Look-ups in named tables: a row name and a column name give one cell, copied from the table.

vid =
|  | gor | vaton |
|---|---|---|
| muburuk | 27.01 | 8.00 |
| gikazo | -71.30 | -33.84 |
| zabiz | -52.99 | -15.28 |
| selu | -42.23 | -8.74 |
| disivun | 5.33 | 52.44 |
| mevun | 17.47 | -51.40 |
| des | -11.45 | -9.10 |
| birul | 31.67 | -3.08 |
| zis | -46.54 | -40.77 |
| fatigar | 18.17 | -15.28 |

vaton of des is -9.10
gor of muburuk is 27.01
gor of mevun is 17.47
vaton of mevun is -51.40
gor of des is -11.45
gor of fatigar is 18.17
vaton of muburuk is 8.00
vaton of gikazo is -33.84
vaton of fatigar is -15.28
vaton of zabiz is -15.28
gor of zabiz is -52.99
gor of zis is -46.54
vaton of birul is -3.08
vaton of selu is -8.74
vaton of disivun is 52.44
vaton of zis is -40.77
gor of birul is 31.67
gor of selu is -42.23
Which row has the largest vaton? disivun

baful =
,tor,tam,zibu,gebop,zaz,sovu,latize,tir
lesa,-0.039,0.147,0.361,0.209,-0.059,-0.109,0.379,0.197
muv,0.780,-0.111,0.468,0.161,-0.461,-0.407,-0.680,0.032
zenodef,0.185,0.000,-0.079,-0.366,-0.296,-0.289,-0.302,-0.117
foziza,0.324,-0.277,0.462,-0.123,-0.458,-0.470,-0.372,0.268

zenodef, gebop -> -0.366
muv, tir -> 0.032
lesa, gebop -> 0.209
lesa, tir -> 0.197
zenodef, zaz -> -0.296
muv, zibu -> 0.468
foziza, zibu -> 0.462
zenodef, tor -> 0.185
lesa, sovu -> -0.109
zenodef, latize -> -0.302
muv, tam -> -0.111
foziza, latize -> -0.372
muv, sovu -> -0.407
muv, zaz -> -0.461
muv, gebop -> 0.161
zenodef, tir -> -0.117
zenodef, zibu -> -0.079
foziza, gebop -> -0.123

zinep
columns: vizodor, tes
nanin: [6477, 7837]
kol: [2668, 9403]
regi: [1602, 1304]

kol, vizodor -> 2668
nanin, tes -> 7837
regi, tes -> 1304
nanin, vizodor -> 6477
kol, tes -> 9403
regi, vizodor -> 1602

pevas =
fields: lamit, det, rir, siv, larovun, puf, gesudiv, zok, motu
fatu: [108, 6, 104, 164, 119, 162, 63, 158, 138]
setulik: [128, 34, 77, 68, 106, 52, 61, 73, 79]
vasib: [116, 171, 141, 178, 127, 179, 132, 135, 144]
fened: [68, 122, 85, 77, 78, 75, 165, 76, 71]
keger: [120, 230, 145, 69, 109, 79, 157, 85, 111]

What is the larovun of fatu in pevas? 119
What is the motu of vasib in pevas? 144
What is the rir of setulik in pevas? 77
What is the lamit of keger in pevas? 120
What is the gesudiv of vasib in pevas? 132
What is the det of fatu in pevas? 6
What is the det of fened in pevas? 122
What is the zok of fened in pevas? 76
What is the det of vasib in pevas? 171
What is the lamit of fatu in pevas? 108
What is the larovun of keger in pevas? 109
What is the det of keger in pevas? 230
What is the zok of keger in pevas? 85
What is the puf of vasib in pevas? 179
What is the siv of fened in pevas? 77

bunit =
|  | lomonar | fiveb | nafim | baf | gud | numem | niz | butoz |
|---|---|---|---|---|---|---|---|---|
| sed | 295 | 67 | -45 | -349 | -177 | -336 | -300 | -569 |
| lubive | 134 | -51 | 137 | -382 | 22 | -361 | -237 | -530 |
| minad | 22 | -181 | 227 | -386 | -135 | -185 | -76 | -664 |
| lutole | 148 | 26 | -26 | -425 | -131 | -362 | -147 | -650 |
| gifez | 294 | -472 | 76 | -107 | 108 | -435 | 124 | -74 |
| fip | 195 | -478 | -30 | -165 | 166 | -450 | -13 | -137 |
| mifi | -148 | 305 | 445 | -220 | -158 | -123 | -320 | -34 |
| mova | -326 | -98 | 375 | -440 | 174 | -116 | 155 | -434 |
| sezop | -20 | -141 | -706 | 6 | -140 | -235 | -195 | -285 |
| potif | -293 | 255 | 818 | -208 | 82 | -106 | -632 | -313 |

numem of minad is -185
lomonar of gifez is 294
niz of mova is 155
gud of mova is 174
niz of potif is -632
baf of gifez is -107

Table turi
,gopozo,miduzaf,bipude,difo
nim,0.8,4.0,1.6,4.2
tulof,0.6,6.2,1.2,3.9
pesuduf,0.3,6.2,1.2,3.5
lugu,2.2,0.5,1.8,-4.4
zok,2.0,2.8,1.9,5.0
bul,2.2,0.5,1.6,-5.6
lunik,4.9,3.1,1.6,5.6
bukal,5.1,1.8,1.9,2.1

What is the difo of bukal in turi? 2.1
What is the bipude of pesuduf in turi? 1.2
What is the miduzaf of bul in turi? 0.5
What is the difo of lunik in turi? 5.6
What is the miduzaf of zok in turi? 2.8
What is the miduzaf of lunik in turi? 3.1
What is the miduzaf of pesuduf in turi? 6.2
What is the bipude of bukal in turi? 1.9
What is the gopozo of bul in turi? 2.2
What is the difo of pesuduf in turi? 3.5
What is the bipude of nim in turi? 1.6
Row with the largest gopozo: bukal

dunogum
|  | rafes | pim | milut | vab | nof | tufiv |
|---|---|---|---|---|---|---|
| vinep | 115 | 89 | 94 | 142 | 100 | 124 |
| mel | 119 | 91 | 87 | 89 | 109 | 109 |
| tul | 90 | 80 | 90 | 87 | 101 | 101 |
| duluba | 138 | 96 | 122 | 125 | 90 | 85 |
| vulo | 76 | 82 | 123 | 100 | 107 | 51 |
| sozinon | 77 | 85 | 112 | 116 | 133 | 112 |
| zur | 113 | 92 | 108 | 150 | 73 | 85 |
| kilen | 103 | 80 | 118 | 100 | 145 | 74 |
| gugi | 117 | 91 | 110 | 110 | 80 | 101 |
| gona | 97 | 101 | 97 | 109 | 101 | 200 |
| zunu | 104 | 82 | 110 | 163 | 98 | 160 |
| pokifog | 74 | 101 | 109 | 97 | 100 | 58 |

gugi, pim => 91
mel, milut => 87
mel, tufiv => 109
zunu, nof => 98
mel, vab => 89
zunu, vab => 163
gugi, rafes => 117
vinep, rafes => 115

